These are the activations of a small neural network, seen along a few directions. Each row is one input.
In each table, some parts of the input vary, and every possible input appears once, in random order.
A made-up example of a description, with smaller parts first: one of 6 places along a line, together with either a single point or one of 11 places around a ring or (one of 2 separate values, together with one of 8 places around a ring).
Shared parts are said once, and a part with two or three values counts as separate values.
(in the rows, 128 means zero)

A family of inputs:
r1: [120  83 146  98 121 156  92  91 124 162 137  97 139 119 122 135 172 140
 128 101]
r2: [122 197 101 120 123  81 161 143 180  62 131 109  72 113 137 133 107  26
  46 196]
r3: [126  36 158 137  88 172 126  64  86 189 124 163 140 136 112  81 136 152
 159 112]
r4: [121  45 153 143  95 186 125  59  91 188 111 169 142 132 124  84 142 148
 163 114]
r5: [110  46 151 141 103 201 115  65  82 186 116 160 121 126 114  78 147 155
 155 102]
r6: [128  40 164 136  77 165 118  68  90 190 116 167 132 136 115  73 137 139
 177 113]
r7: [132  86 117  78  70 130 121  89 162 125  89 138  55 123 166 119 136 127
  38 139]
r8: [102  61 129 123  63 158 159  23 109 138 104 194  30 108 135  57 102  45
  68 175]
r9: [140 180 125 140 155 109 126 179 162 112 138  84 184 137 127 161 147 129
 141 135]
r10: [122  54 134 116  51 166 138  47 116 148  76 191  32 126 161  74 102 143
  60 131]
r11: [131  77 136 105 113 149 108 101 137 165 123 115 165 129 129 129 177 132
 141 123]
r12: [110  51 163 136 103 193 109  49  78 185 124 150 116 123 117  90 138 156
 150  93]
r13: [138 205  87 134 148  74 162 182 147  52 103 162  60 126 169 153  49 141
  71 136]
r14: [129 187 135 132 163 116 111 169 150 109 152  65 158 128 120 166 143 137
 128 114]
r15: [137 197 106 162 191  94 148 193 122  92 138 140 170 131 132 162  91 146
 175 120]
r16: [115  53 156 138  94 194 118  55  76 189 119 164 126 136 116  88 146 160
 157 113]
r17: [144 191 117 154 174  73 141 203 120  94 143 138 160 135 123 151  84 137
 188 118]
r18: [141 189 106 112 112  89 140 168 187  72 104 106  73 131 164 151 107 124
  38 152]
r19: [126 203 116 154 199 101 132 183 109  89 151 122 144 122 125 168  86 154
 162  98]
r20: [126 198 104 159 200 109 138 199 113  91 143 132 149 125 121 156  95 153
 167 108]
r21: [145 172 130 134 148  95 127 185 157 113 151  78 181 141 115 158 141 132
 137 133]
r22: [136  68 141  99 106 135 109 106 131 166 136 110 163 133 117 126 171 136
 138 121]
r23: [112  93 112  85  81 121 142  65 155 115 116 141  53 105 139 102 136  30
  46 184]
r24: [134 188 128 135 154 117 120 175 148 114 147  79 168 141 119 164 150 141
 134 134]
r25: [125  85 139 101 112 157 101  97 122 166 132 111 149 133 121 133 180 144
 135 122]
r26: [120  78 134 103 121 164  98 107 128 164 128 107 144 122 118 123 182 139
 133 111]
r27: [131 204 109 157 190 102 141 189 108  93 146 135 154 135 124 166  94 159
 168 119]
r28: [118 213  82 141 159  66 183 157 140  42 131 165  58 107 142 135  49  44
  79 180]
r29: [138  72 147  98  95 129 101 110 135 167 129 114 154 133 120 118 171 123
 155 122]
r30: [142 188 111 155 185  80 149 199 117  93 151 134 168 135 120 159  84 150
 171 118]
r31: [130 182 123 138 163 124 117 186 154 111 143  75 163 131 116 154 152 136
 133 123]
r32: [147 175 136 133 138  88 120 189 161 114 144  82 173 141 118 149 141 120
 155 134]
Q: What is each input in this table made of?
A: one of 4 places along a line, together with either one of 2 separate values or one of 6 places along a line
Q: The inputs of r24 and r27 match in every part but the place on the line of 4. If r31 is changed in the same way as r24 into r27, which row does it become?
A: r20
Q: Which other rows does r8 become when the choice among 2 separate values takes its other values? List them by row number.
A: r10
Q: Start at r1 and move only the place on the line of 6, one step at a time. The first step leads to r26. Which rows follow, in order?
A: r25, r11, r22, r29

A family of inputs:
r33: [108  94 135  80  93 140 102  76 141 127 123 105  47 101 136 114 144  88
  58 122]
r34: [142 156  98  93 151  91 109 166 168 101 132 103 131 117 145 180 149 142
 117 131]
r35: [140  84 131 135  77 134 159  87 132 152 114 163 146 147 130 100 137 105
 120 179]
r36: [119 216 129 169 158 125 142 162 109  90 125 133 116 134 131 136  89 145
 134 122]
r37: [121 214 135 200 165 140 154 159 123  91 136 117 115 129 130 138  73 139
 122 122]
r38: [135 160  92 132 170  95 135 163 117  90 128 164 115 114 146 163  92 159
 154 117]
r39: [145 138  97  72 156  75 118 163 166 102 121 110 155 121 158 184 137 137
 103 114]
r40: [146  83 136 148  93 143 137 133 141 165 103 151 179 149 126  91 156 127
 171 147]
r41: [100 104 121 151 174 199 124  94  71 166 138 155 167 120 116 129 148 171
 177 102]
r42: [144 148 100 117 151  69 135 163 146 100 144 137 147 117 128 155 122  97
 166 152]
r43: [106  88 105 119 109 155 151  72 131 131 112 167  95 108 130  91 143  45
  96 179]
r44: [142  90 160  96  61 119 110  91 142 147 125 102  97 140 136 123 138 147
  82 123]
r45: [101 101 130 116 117 143 126  73  95 121 120 168  30  99 134  95  84 105
  95 109]
r46: [127 204 137 154 138  99 142 162 138  99 140 107 148 136 113 128 119  84
 145 157]
r47: [145  84 164 119  63  97 134  89 122 149 138 138 113 140 118  96 109 102
 129 144]
r48: [151  83 169 132  79 106 112 135 131 162 127 126 146 141 114  87 128 125
 180 112]
r49: [103  94 102  96 108 177 127  74 151 130  99 130  80 108 148 118 171  90
  49 157]
r50: [118  88 165 123 142 137  99  96  88 167 175 103 166 118  82 120 152 106
 195 101]
r51: [136  97 155 132  85 123 134  88  96 142 121 164  81 139 135 103  77 164
 119 110]
r52: [142  96 161 145 101 132 111 134 105 154 111 152 114 140 130  94  96 186
 169  78]
r53: [133 171 116 146 147  87 151 176 140  95 151 113 152 126 101 124 119  95
 137 156]
r54: [146 131  99  96 156  53 143 161 144 102 134 144 170 122 141 159 110  92
 152 135]
r55: [137 143  91 111 176  79 144 161 115  92 118 171 139 119 159 167  80 154
 140 100]
r56: [115  94 161 100 141 159  74  99 109 165 161  67 151 119 100 147 180 150
 148  80]
r57: [126 211 136 130 139 122 115 165 160  99 130  73 132 137 131 151 145 129
  96 136]
r58: [131  97 122 148  99 160 158  85 105 145  97 189 113 146 147 106 105 167
 109 145]
r59: [125 183 108 161 167 113 151 177 111  86 136 139 120 124 119 132  89 157
 125 122]
r60: [139 158 109 121 150  83 144 182 137 110 147 125 143 141 118 146 115  88
 149 153]
r61: [130 170 101 136 169 110 144 182 108 101 131 151 112 138 135 154  85 149
 137 118]
r62: [132 179 114 122 148 110 124 179 163  95 140  79 136 127 119 148 146 141
  88 135]
r63: [144  89 133 125  91 165 112 135 161 163  90 114 163 149 144 117 184 172
 124 126]
r64: [108  96 127 115 152 196 100  97 118 170 139  92 184 123 116 150 208 153
 139 114]
r65: [110  90 131 138 153 174 124  95  98 172 153 129 199 123  97 123 180 108
 186 136]
r66: [138  96 128 161 115 170 137 131 115 157  86 177 147 147 142  98 124 189
 160 113]
r67: [110  88 138 103  95 118 127  74 121 129 136 142  62 100 118  88 116  43
 106 144]
r68: [137 165 107  97 150 106 118 185 159 111 135  91 128 141 135 171 142 133
 100 131]
r69: [ 97 101  97 133 131 180 151  70 105 124  96 193  63 106 146  98 111 107
  86 144]
r70: [129 202 143 185 145 113 154 158 152 101 151  90 146 132 112 130 102  78
 134 157]
r71: [128 209 142 160 146 136 127 161 175 101 141  57 131 132 130 153 129 123
  85 136]
r72: [108 101 156 136 163 163  99  95  62 161 159 129 134 116 100 127 121 168
 185  67]
r73: [138  90 127 112  75 156 134  89 152 150 100 127 130 147 149 126 165 149
  73 158]
r74: [148  89 166 109  77 128  88 137 152 160 114  89 131 142 132 114 156 169
 133  91]
Q: What is each input in this table made of?
A: one of 3 separate values, together with either one of 6 places along a line or (one of 2 separate values, together with one of 4 places along a line)
Q: The inputs of r48 and r52 match in every part but the choice among 3 separate values. If r70 is changed in the same way as r48 into r52, which row does it become?
A: r37
Q: Which other rows does r73 become when the place on the line of 4 takes its other values? List them by row number.
A: r49, r63, r64
Q: Which other rows does r48 become when the choice among 2 separate values takes its other values? List them by row number.
A: r40
Q: Which other rows does r60 become when the choice among 3 separate values takes its other values? List them by row number.
A: r61, r68
Q: Which other rows does r69 become when the choice among 2 separate values takes its other values? List them by row number.
A: r45

A family of inputs:
r75: [135 192 122 132 171  93 122 189 144  98 151  88 157 129 121 167 124 133
 143 119]
r76: [130 196 110 153 185  96 143 185 123  91 148 125 154 127 121 157  99 127
 159 127]
r77: [113  75 119  98  55 140 150  43 140 121  91 175  16 111 156  79 108  65
  28 172]
r78: [140 191 118 134 164  92 129 192 158 100 147  86 174 135 121 166 137 122
 141 137]
r79: [128  53 150 125  89 160 118  78 101 175 115 157 126 133 125  92 138 147
 150 112]
r80: [120  67 152 133  96 179 116  75 102 175 118 144 125 132 122  95 147 152
 139 113]
r81: [126  56 151 112  88 166 109  77 125 180 123 121 146 132 118 102 177 125
 136 128]
r82: [127 209  84 119 131  66 169 161 174  41 113 140  42 113 159 142  70  61
  34 181]
r83: [121  58 156 111  95 167 102  73 111 177 128 123 130 126 117 104 163 137
 138 110]
r84: [142 188 117 146 165  85 138 192 134  96 140 121 154 136 128 157  99 144
 155 122]
r85: [134 202 119 155 172 105 136 190 136  95 140 108 153 134 126 158 108 147
 144 121]
r86: [137 189 109 132 174  99 128 191 144  96 138 104 158 131 132 171 123 149
 138 120]
r87: [115  62 143 132 109 171 123  70  90 171 124 161 126 124 118  94 138 131
 154 118]
r88: [123  54 142 111  98 173 109  75 111 176 115 140 131 129 129 108 162 153
 133 111]
Q: The inputs of r76 and r87 match in every part but one. If r75 is changed in the same way as r76 into r87, which row does it become?
A: r83
Q: What is each input in this table made of?
A: one of 2 separate values, together with either a single point or one of 6 places along a line
